These are the activations of a small neural network, seen along a few directions. Each row is one input.
Each table varies a few parts of the input and shows all the possible inputs, shuffled.
A made-up example of a description, with smaller parts first: one of 5 places around a ring, together with either a single point or one of 9 places along a line or (one of 3 separate values, together with one of 4 places along a line).
Shared parts are said once, and a part with two or three values counts as separate values.
In the rows, 128 means zero.

Other details of the inputs shift rows strongly along three fixed directions, in all tables alike. That doesn't count.

Table:
row 1: [ 97 151 126 100 144 106  83 142 130 104  90 125 141  58]
row 2: [173 131 106 158 107 193 177 113 103 119 131  62 135 193]
row 3: [ 90 149 102  94 142 157  96  44 143 119 114 117  86 156]
row 4: [150  11 167 141  67 109 222 109 157 110 152 180 104 162]
row 5: [141  76 186  64  93  69 107  37 182  90 123 151  71 127]
row 6: [146 164 115  97 131 127  76 171 159 114  97 112 136  59]
row 7: [115 141 101  77 152 157  91  69 128 123 126 100  94 112]
row 8: [149 156 108 180 112 171 171 186  91 138 125  85 177 151]
row 9: [161  80 179 166 114  75 155 175 129 140 142 165 162 125]
row 10: [ 81 173 110 108 164 112  70 134 148 128 113 156 124  85]
row 11: [193  40 190 152  89  97 179  95 151 142 152 148 123 179]
row 12: [155  73 188 160 107  72 163 148 132 129 148 159 148 143]
row 13: [140 155 116  88 117 141  93 115 154  93 114 100 120  98]
row 14: [145 130 122 176 151 145 141 163 126 174 137 159 156 152]
row 15: [135  87 159  86 122  85  99  18 194 115 149 156  43 166]
row 16: [143 110 159 116 141  68  97 182 159 168 147 177 131  70]
row 17: [139 143 172 142 101  44 116 224 155 127 134 163 149  72]
row 18: [134 102 157 105 134  82 104 140 149 145 155 163 115 108]
row 19: [178  70 181 168 111  86 167 159 136 147 147 163 162 137]
row 20: [141 129 118 175 150 156 160 204  87 187 140 127 177 133]
row 21: [113 111  92 167  79 188 224 174  99 103 133 114 145 156]
row 22: [115 182  88 136 123 179 128 156  92 100 110  73 157 128]
row 23: [101 154 111  93 162 108  71 148 126 131 123 130 117  63]
row 24: [191  50 173  73 108 102 112  21 192 101 128 130  65 142]
row 25: [106 132  97  66 134 184 103  31 119 114 122  82  80 155]
row 26: [116 189  87 148 133 153 120 187  91 107 105  77 160 100]
row 27: [112 125 115 150 119 179 194  75  60 136 156  86 120 222]
row 28: [ 67 121  70  85 130 173 132  78 158 100 109 158  81 117]
row 29: [133 106 159 177 121  81 167 134 130 159 162 174 123 186]
row 30: [117 167 122 100 124 103  86 147 144  88 113 101 116  76]
row 31: [118 133  87 169 135 197 170  64  84 140 136  90 116 229]
row 32: [124 145 102  96 154 161  82  75 161 140 106 132  98 125]
row 33: [ 95 161  97 120 154 142  86 117 135 139 109 137 119 118]
row 34: [110 131 155 124 149  66 102 199 136 152 150 172 146  71]
row 35: [130 116 118 164 118 169 170 119  80 126 112  93 157 170]
row 36: [142 138 171 128 105  38 110 194 162 111 139 158 126  77]
row 37: [114 128 161 130 131  57 104 149 166 153 137 197 117 112]
row 38: [102 164  91 150 153 154 122 160  72 114  90  93 170  95]
row 39: [138 144 174 131 102  48 112 210 159 115 139 165 146  75]
row 40: [151  77 190 161  94  80 178 132 122 128 149 161 146 162]
row 41: [133 125 103  72 142 195 110  44 129 124 129  93  95 153]
row 42: [172 137 129 161 115 149 154 185 123 134 131 109 166 138]
row 43: [123 147 113 113 152 123  92 136 123 111  94 117 144  65]
row 44: [111 175 118 107 122 116  92 168 138  99 105 103 134  74]
row 45: [ 86 162 107  88 162 121  78 121 119 119 121 114 108  80]
row 46: [102 149 111 101 151 127  74  94 155 127 119 149 105 116]
row 47: [125 157 114 111 164 125  76 183 130 121  84 136 171  34]
row 48: [160  76 159  78 116 106 100   9 208 127 151 165  56 171]
row 49: [ 94 135 107  64 119 181 125   8 110 106 128  82  74 183]
row 50: [ 90 168 106 192 141 157 170 159  74 155 135 140 169 181]
row 51: [138 144 112 182 165 141 149 225  81 183 138 129 181 107]
row 52: [151 156 106 186 118 163 172 184  85 132 130  81 172 149]
row 53: [185  74 164 185 129  98 165 138 156 181 165 176 122 181]
row 54: [157 112 119 180 127 184 182 143  80 148 112  98 176 167]
row 55: [112 142 104  70 148 166  90  68 131 122 127 107 103 116]
row 56: [153 132 139 174 100 121 158 194 114 134 138 113 159 143]
row 57: [110 134 111 154 117 177 180  79  60 101 112  76 141 185]
row 58: [185  70 195 151  67  84 178 116 160 115 177 134 109 195]
row 59: [ 90 169  96 150 154 148 127 159  71 109  93  92 169  96]
row 60: [107 129 116 138 117 187 185  75  67 132 153  92 128 216]
row 61: [ 57 139  76  90 145 149 121 180 127 117 110 159 125  41]
row 62: [131  95 173 107 127  62 113 143 160 150 157 167 109 108]
row 63: [115 149  97 113 156 150  95  73 144 132 118 126  99 133]
row 64: [101 170  93 105 162 146  70 111 149 141 104 140 118  94]
Each input here is: one of 4 places along a line, together with either a single point or (one of 3 separate values, together with one of 5 places along a line).
The inputs of row 52 and row 63 match in every part but the place on the line of 4. If row 44 is changed in the same way as row 52 into row 63, which row does it become?
Answer: row 3
The inputs of row 33 and row 56 match in every part but the place on the line of 4. If row 50 is changed in the same way as row 33 into row 56, which row does it become?
Answer: row 39
Change only the place on the line of 5 in row 60. List by row number the other rows that result.
Answer: row 18, row 34, row 41, row 55
Change only the choice among 3 separate values in row 26. List by row number the other rows that result.
Answer: row 22, row 56
Change only the place on the line of 4 in row 2. List by row number the other rows that result.
Answer: row 24, row 51, row 53
Change only the choice among 3 separate values in row 18. List by row number the other rows that result.
Answer: row 23, row 25
